Each row below holds a small network's activations on one input, seen along a few directions.
Each table varies a few parts of the input and shows all the possible inputs, shuffled.
A made-up example of a description, with smaller parts first: one of 4 places along a line, together with either a single point or one of 9 places around a ring or (one of 2 separate values, together with one of 8 places around a ring).
Shared parts are said once, and a part with two or three values counts as separate values.

Rows:
row 1: [-28.4 -20.2  14.7 -22.9   8.1  12.0  21.3   8.7   0.4  23.5 -17.5  -7.3
  -6.0 -22.5 -11.7  17.0  17.6]
row 2: [ 19.6  61.2  -9.1  29.9 -28.9 -27.1 -27.8 -44.5  -5.2 -17.4  19.0  -4.6
   8.5   3.1  23.7 -22.5 -15.0]
row 3: [-47.3 -58.9  15.9 -34.4  20.0  43.4  36.1  19.6 -18.3  72.7 -39.3 -33.0
  -8.7  10.7 -19.1  17.8  27.7]
row 4: [ -5.7  25.9   5.7  17.0 -29.1   4.5 -14.2 -27.1 -18.5  -9.5  22.0 -12.9
  -3.9  -7.9  10.7 -16.0  -7.4]
row 5: [ 40.5  62.2 -13.7  -2.5   7.3 -53.5  -9.6 -20.1  19.2 -20.2   5.3   2.8
  -4.3 -15.7  20.2  -5.5  -0.1]
row 6: [ -2.8   4.5  10.7 -15.1  10.7  -2.3  13.8  11.8  -1.4  18.9  -5.4 -19.2
  -9.9 -13.3   4.3   6.5  13.5]
row 7: [ 13.6  27.3   1.3 -12.6   6.7 -22.1   3.4  -3.9   5.3  -9.5   9.8  -8.2
 -16.0 -21.7   8.3  -0.1   6.8]
row 8: [ 57.2  23.1 -29.7  17.6  15.2 -43.2 -25.0   1.3  29.7 -50.8   9.2  39.4
  11.4  25.2   6.0  -8.9 -19.1]
row 9: [ 11.3 -34.8  -7.7   3.4  16.6  10.7   1.9  33.5   8.8  -8.5  -0.9  18.5
   8.2  24.7  -8.4   3.6  -9.1]
row 10: [-48.5 -23.5  18.5   5.4 -27.4  38.9   4.1 -13.7 -22.0  23.1  -7.6  -9.8
   5.4 -11.2 -11.1   4.2   3.0]
row 11: [ 28.5 -11.9 -17.1   6.3  12.3  -9.7 -10.8  16.5  16.6 -37.4  13.1  28.1
   1.4  16.2  -4.9  -3.4 -12.4]
row 12: [-15.4 -56.1  -3.2  -6.3  13.7  23.9  11.5  28.7   9.6  -3.7 -12.6  28.4
  11.0  12.6 -24.4  15.4  -3.1]
row 13: [-22.7   1.2  13.7  14.4 -25.4  24.6  -4.6 -10.6 -24.3  18.8   4.8 -22.2
   2.9   0.0   6.4  -8.0  -2.5]
- What is each input in this table made of? => either a single point or (one of 3 separate values, together with one of 4 places along a line)
- Change only the choice among 3 separate values in row 2. List by row number the other rows that result. => row 5, row 8
- A walk changes only the place on the line of 4. It starts at row 5 and steps to row 7. List the rest of the walk in order. => row 6, row 1

Rows:
row 14: [-59.6 -44.6  11.5  38.1 -49.0  68.8 -11.3 -21.6 -40.2  31.9  -4.4  -7.2
  28.6  33.8 -11.3 -11.5 -17.2]
row 15: [-36.7  -1.9  23.5 -37.1  14.2  16.3  33.9  -4.9 -25.2  92.2 -37.6 -68.7
 -19.8  -6.8   5.7   9.1  39.4]
row 16: [ 13.7  79.4   3.8  -2.5 -18.5 -50.4  -9.4 -42.1  13.0 -36.1  21.4   2.3
 -11.4 -60.2  17.8  -2.2   3.8]
row 17: [ 46.9 -16.8 -20.3 -40.9  73.8 -37.9  26.2  50.6  37.8  17.0 -34.4   7.8
  -7.3  24.6  -4.0  19.8  18.6]
row 18: [-71.8 -21.9  37.4 -30.2 -16.3  37.5  31.4  -9.8 -22.1  44.3 -18.7 -28.0
 -14.0 -54.9 -16.4  21.6  28.2]
row 19: [ 24.7  58.7   0.4  30.8 -32.3 -20.9 -29.7 -27.7  -8.9 -42.9  44.6  -4.2
  -5.6 -14.0  24.9 -25.1 -18.9]
row 20: [ 25.1 -56.4 -14.1  -4.4  32.4   9.1   3.6  57.3  22.7 -38.3   9.2  39.7
   1.8  23.6 -19.2   8.2 -10.7]
row 21: [ 24.0  49.6 -16.5  62.8 -50.8 -12.3 -53.5 -50.2 -10.6 -43.7  29.8  17.2
  25.4  26.0  20.5 -34.4 -36.8]
row 22: [ 10.3 -39.1  -7.6 -36.4  44.6 -17.5  22.8  43.3  43.7 -28.4 -16.2  46.5
  -5.1 -24.0 -26.9  32.5  10.3]
row 23: [-58.4 -38.8  29.7   4.6 -30.9  63.8  10.5   3.5 -40.9  35.4   5.9 -33.0
  -5.5  -7.9  -7.8  -0.6   4.0]
row 24: [ 53.0  96.4 -13.3 -11.5  14.2 -68.9  -5.3 -33.0   7.4  12.9   1.9 -37.8
 -17.7  -8.7  40.6 -16.0  11.6]
row 25: [ 28.8 -64.6 -34.4  26.8  18.7  12.6 -19.3  34.6  23.3 -44.3  -1.5  65.4
  30.5  68.7 -24.0  -1.6 -32.3]
- What is each input in this table made of? => one of 3 separate values, together with one of 4 places along a line
- Change only the choice among 3 separate values in row 16. List by row number the other rows that result. => row 18, row 22

Rows:
row 26: [ -9.6 -58.0   4.9  12.8   6.8  43.6   3.9  38.3 -10.8  12.0  -5.4   9.5
  12.5  34.9 -12.1  -0.4 -10.9]
row 27: [ 16.2 -21.2  -9.8 -49.3  63.4 -32.0  28.9  27.6  32.7  23.3 -43.3   9.9
  -9.5   7.6 -14.5  24.2  26.3]
row 28: [ 13.9  44.5   6.3  12.6 -27.2 -30.5 -22.4 -17.1  20.5 -82.3  41.6  34.9
  -3.3 -64.3   3.7  -3.9  -6.5]
row 29: [ 15.9  77.2 -10.7  42.3 -40.5 -30.4 -33.1 -68.2  -9.8 -10.1  20.9  -5.9
  18.1  14.4  28.4 -31.5 -19.8]
row 30: [ -5.7 -86.2 -20.8  -3.2  25.5  29.0   6.5  41.5  25.8  -3.1 -21.5  44.1
  19.6  38.7 -32.8  16.7  -6.0]
row 31: [-34.6  12.5  34.0 -40.7   0.3  -6.4  28.9  -2.9   5.9   3.7  -1.2 -10.3
 -33.5 -87.3 -10.5  29.5  27.6]
row 32: [-56.3 -22.0  19.5  35.1 -46.4  52.3 -13.8 -28.5 -39.6  38.8 -12.9 -22.1
  21.2  23.3  -4.8  -6.6  -5.7]
row 33: [ 69.6  15.9 -38.5   6.2  32.7 -50.2 -14.4  15.4  38.6 -57.0  -2.3  52.9
  14.0  26.7  -1.5   1.9 -17.4]
row 34: [  6.5  -0.7   7.2 -27.7  36.8 -13.0  28.6  30.4   5.9  38.7 -15.1 -32.0
 -11.1   1.1   8.0   9.8  22.9]
row 35: [-24.1 -48.5   7.8  12.6 -16.1  51.3  -3.6   7.7 -32.2  14.4   6.1 -11.9
   2.5  35.4 -12.5 -12.2  -6.8]
row 36: [ 43.1  46.2 -20.0  26.4  -8.8 -29.6 -31.9 -24.5  -1.8 -30.1  28.6  -5.7
  -9.2  19.7  25.0 -28.1 -19.0]
row 37: [ 57.8  33.7 -22.1  20.3   6.5 -35.3 -25.3  11.0  16.4 -34.4  21.2  14.3
   5.2  25.4  21.6 -14.0 -24.7]
row 38: [ -3.1  15.7   8.4 -28.9  15.8   0.6  22.9   2.2 -14.2  46.3  -6.9 -50.9
 -22.8  -5.6  11.7   0.8  28.2]
row 39: [-26.9  39.3  13.7 -15.0 -19.4   3.7  10.8 -39.0 -28.7  68.8 -27.0 -58.0
  -6.6 -23.1  20.2  -4.7  21.0]
row 40: [-62.7 -48.4  20.0  -3.5 -29.4  46.9  14.1   6.0  -8.6 -29.0  17.2  31.2
   3.0 -46.9 -29.8  18.6  -9.2]
- What is each input in this table made of? => one of 3 separate values, together with either a single point or one of 4 places along a line
- The inputs of row 33 and row 30 match in every part but the choice among 3 separate values. If row 28 is changed in the same way as row 33 into row 30, which row does it become? => row 40
- A walk changes only the place on the line of 4. It starts at row 33 and steps to row 37. List the rest of the walk in order. => row 36, row 29
- List by row number the other rows that have the choice among 3 separate values in common with row 38. => row 27, row 31, row 34, row 39
